These are the activations of a small neural network, seen along a few directions. Each row is one input.
In each table, some parts of the input vary, and every possible input appears once, in random order.
Descriptions start from the smaller parts, as in this example, which fits no table here: values(3) and (point or ring(9) or (ring(5) and line(6))).
Shared parts are said once, and a part with two or three values counts as separate values.

Other details of the inputs vary at random and push rows far along two fixed directions, the same in every table; ignore that.
These rows show it; all are for the same input, with only those details redrawn:
[ 39 -23  33 -13 -27  39  19 -21   3   4  -3   8 -21  41  32]
[-19 -38  27 -35 -32 -37 -15 -47  -3  23  -7 -54  26  -4 -57]
[ -5   0  10   6  14   0 -13  13  17  -6  13  23 -11 -14 -12]
[ 61   8  24  22   3  82  28  24  17 -19  11  72 -56  43  83]
[ 52 -40  48 -29 -55  47  33 -50  -7  15 -16 -17 -17  63  41]
[ -9 -44  34 -40 -44 -28  -7 -55  -7  26 -11 -58  24  10 -47]
[  6  13   5  21  27  21  -8  32  23 -17  19  52 -28 -11  13]

A family of inputs:
r1: [-36 -37 -25 -23 -27 -66   4 -61 -37  15 -26 -59  20 -16 -45]
r2: [ 37  -8  -8   2 -31  28  28  -7 -15  20 -22 -29  11   8  42]
r3: [-18  63 -59  61  68 -14 -32  75  16  -8  13  45   4 -69  -4]
r4: [  1   9  -7   1  30  14  14 -20   1  -9  21  23 -33  -2   8]
r5: [-40 -17  25 -40 -14 -35  -1 -30 -15  27  -3 -36  16   8 -48]
r6: [  5  52 -13  20  40  -8 -10  26  27 -14  21  30  10 -13   0]
r7: [ 26  -6  32   2   0  25  12  -7   8  -5  -4  12 -19  37  31]
r8: [-74   9 -18  -1  42 -51 -44  26  13  10  38   9  13 -44 -65]
r9: [  5  30 -36  28  23 -13  -5  22  -7  -3 -10  -1  17  -9  -8]
r10: [  8   5 -31  13  -3  -3  13  21  -5 -10  -8 -17  18 -21  -3]
r11: [ 45 -26   1 -10 -56  20  49 -39 -28   3 -30 -56  19  54  21]
r12: [-25   0 -28  14   3   1 -15  23 -26  -3   8  16  -8   1  17]
r13: [-43  33 -28   6  50 -43 -28  40  33 -21  30  12  41 -79 -63]
r14: [ 39 -23  33 -13 -27  39  19 -21   3   4  -3   8 -21  41  32]
r15: [-27 -41 -10 -34 -44 -50 -27 -39 -39  27 -20 -68  31  -9 -40]
r16: [-30  22  10  19  49  -5  -6  34  16 -16  15  32 -17  -9  -4]
r17: [ 13  43  -9  22  38  15  10  37  25 -36  29  42   3 -11  10]
r18: [ 29  27 -11  42  18  72  28  48  -9 -39 -17  63 -56  41  96]
r19: [15 38 -3  9 11 12 -1  8 28  8 12 19  8 -7 19]
r20: [ 25   2  15 -20 -22  23  21 -20  17  15  -1 -13  20   4  25]
r21: [ 48 -42  39 -37 -54  49  29 -50 -10  29  -7 -12 -18  72  48]
r22: [-24  24 -32  38  43 -14 -29  52   2 -33  -9  29 -17 -32   3]
r23: [-22 -40  -3 -31 -45 -52 -21 -36 -32  14 -30 -75  26 -15 -47]
r24: [-79   4 -28  -6   6 -67 -32   9 -29   3 -14 -27  26 -46 -68]
Q: Describe the family of inputs behind these rows.
A: values(2) and (point or ring(5) or ring(6))
Q: Changing only the values(2) part turns r7 into r22. The same change can be made to r20. Which row results?
A: r2
Q: Change only the ring(6) part in r22. List by row number the other rows that result.
A: r12, r15, r18, r23, r24
Q: Start at r10 and move only the ring(5) part, one step at a time. The first step leads to r2. Which rows follow, in order?
A: r3, r9, r11

A family of inputs:
r25: [ 17 -30  48 -48 -51   3  20 -50  -9  18 -11 -49  22  54  -8]
r26: [-59  40  -7  19  61 -52 -44  45  32 -15  22  26  11 -56 -59]
r27: [  2   4  21 -11   0  13   9 -21  11  13   4   4  -4  24  16]
r28: [-28  27 -46  49  38  -8 -23  66 -11 -33  -7  29 -15 -34  10]
r29: [  5  -8  18   2  -2  11 -11   3  15  13   3  14  -9  -1   8]
r30: [ 35  17 -24  10 -13  21  19  -3  -7   6  -7  -2   9  -2  35]
r31: [-60  -6  11 -13  13 -68 -50  -1  16  13  -3 -36  36 -51 -91]
r32: [ 39 -53  48 -44 -73  29  22 -53 -11  35 -12 -41  10  58  19]
r33: [ 82  10  -4  22 -20  74  44  16  -3 -22 -24  15 -15  42  90]
r34: [-40 -24  -2 -10   2 -59 -40 -18   8  15   5 -31  20 -40 -73]
r35: [-14  12 -28  26  13  -7   6  29 -28 -16 -17   1  -5   3  12]
r36: [-38  -5   8 -12  13 -44  -9 -10   3 -13   6 -15  15 -25 -57]
r37: [-24  46 -57  51  56   5  -5  64 -10 -23   6  58 -24 -24  24]
r38: [-37 -38  20 -32 -23 -67 -32 -48  -5  17 -16 -72  38 -19 -90]
r39: [ 80 -59  63 -40 -83  76  64 -70 -22   4 -35 -28 -28  97  70]
r40: [  8   5  19 -14  -6  23  14 -11   9   6  19  10  -1  31  18]
r41: [-46 -25 -30 -27 -33 -62 -21 -37 -45  30 -27 -74  37 -19 -52]
r42: [ 13 -19  10  -3  -8  19  10   2   6  -5   7  22 -26   1  17]
r43: [ -6  43 -17  36  64  13  -9  41  26 -26  33  73 -34 -17  15]
r44: [ 14 -15  11 -15  -9   5   2 -28  -3  15   8  -5 -12  13   3]
r45: [-16  19 -31  12  16 -41  -3  16   0  -6  -9 -33  41 -36 -40]
r46: [ 17 -44  36 -51 -50   9  38 -80 -20  19 -13 -48   8  51   4]
r47: [-18  21 -19  18  44   6  -9  34  19 -17  33  56 -29 -39   0]
r48: [ -8  37 -12  26  48  24 -16  59  28 -10  45  72 -23 -27  18]
r49: [-47 -28  18 -45 -20 -64 -31 -52  -4  46  -1 -71  43 -27 -77]
r50: [ 17   4  18   3   8   7   8  -6   5 -14   2  13 -16  24   6]
r51: [-19   4 -39  21   1 -13 -19  30 -23  -9 -14   5  -7 -19  12]
r52: [ 27  10 -28  18  -6   9   3  15  -1  -5 -10   2  14 -18  24]
r53: [ 66  -8  40   0 -26  86  33   8  10  -8  -2  37 -33  67  77]
r54: [ 37  62 -42  56  45  52  29  60  17 -28  14  70 -24  -7  68]
Q: Changing only one part turns r29 into r26. The same change can be made to r42. Which row results?
A: r36
Q: Describe the family of inputs behind these rows.
A: ring(5) and (values(2) or line(4))
Q: Change only the values(2) part in r28. List by row number the other rows that result.
A: r33

A family of inputs:
r55: [ 35  38  -4  34  34  49  19  41  26 -33  17  66 -29  11  54]
r56: [-23 -11   6 -16  -4 -21   1 -20 -12   8  -1 -20   6   6 -27]
r57: [ 41 -26  30 -26 -45  48  36 -44 -19  19 -13  -4 -23  69  58]
r58: [ -7   4 -29   0 -16 -23   2  -1 -19   6 -20 -42  37 -17 -13]
r59: [-18 -19  16 -12 -10 -19 -11 -13  -8   2 -13 -25   5   1 -25]
r60: [-18 -12   8 -16  -7 -23  -3 -19 -10  -3  -6 -22   7   3 -28]
r61: [-15 -26  10 -13 -17 -18 -17 -10  -7   7  -4 -22   5  -1 -24]
r62: [-17  21 -17  15  33 -11 -23  30  24  -3  24  27   0 -48 -21]
r63: [-10  -1   5 -19  -5 -20  -8 -24   4  20   7 -24  21  -7 -24]
r64: [ 58 -22  40 -19 -45  43  38 -34  -2   9 -23 -19  -5  58  45]
r65: [ 31  29 -41  50  22  45  16  49 -15 -26 -10  54 -41  10  75]
r66: [-33   9 -17  16  32 -16 -26  31  11  -7  21  33 -13 -42 -17]
r67: [-22  31 -16  18  45 -17 -12  28  21 -11  24  23   7 -32 -23]
r68: [  0 -14  11 -13 -18 -18 -13 -13   6  13  -1 -26  23 -10 -31]
Q: Changing only one part turns r63 into r57. The same change can be made to r64. Which row results?
A: r59
Q: Describe the family of inputs behind these rows.
A: values(2) and (point or ring(6))
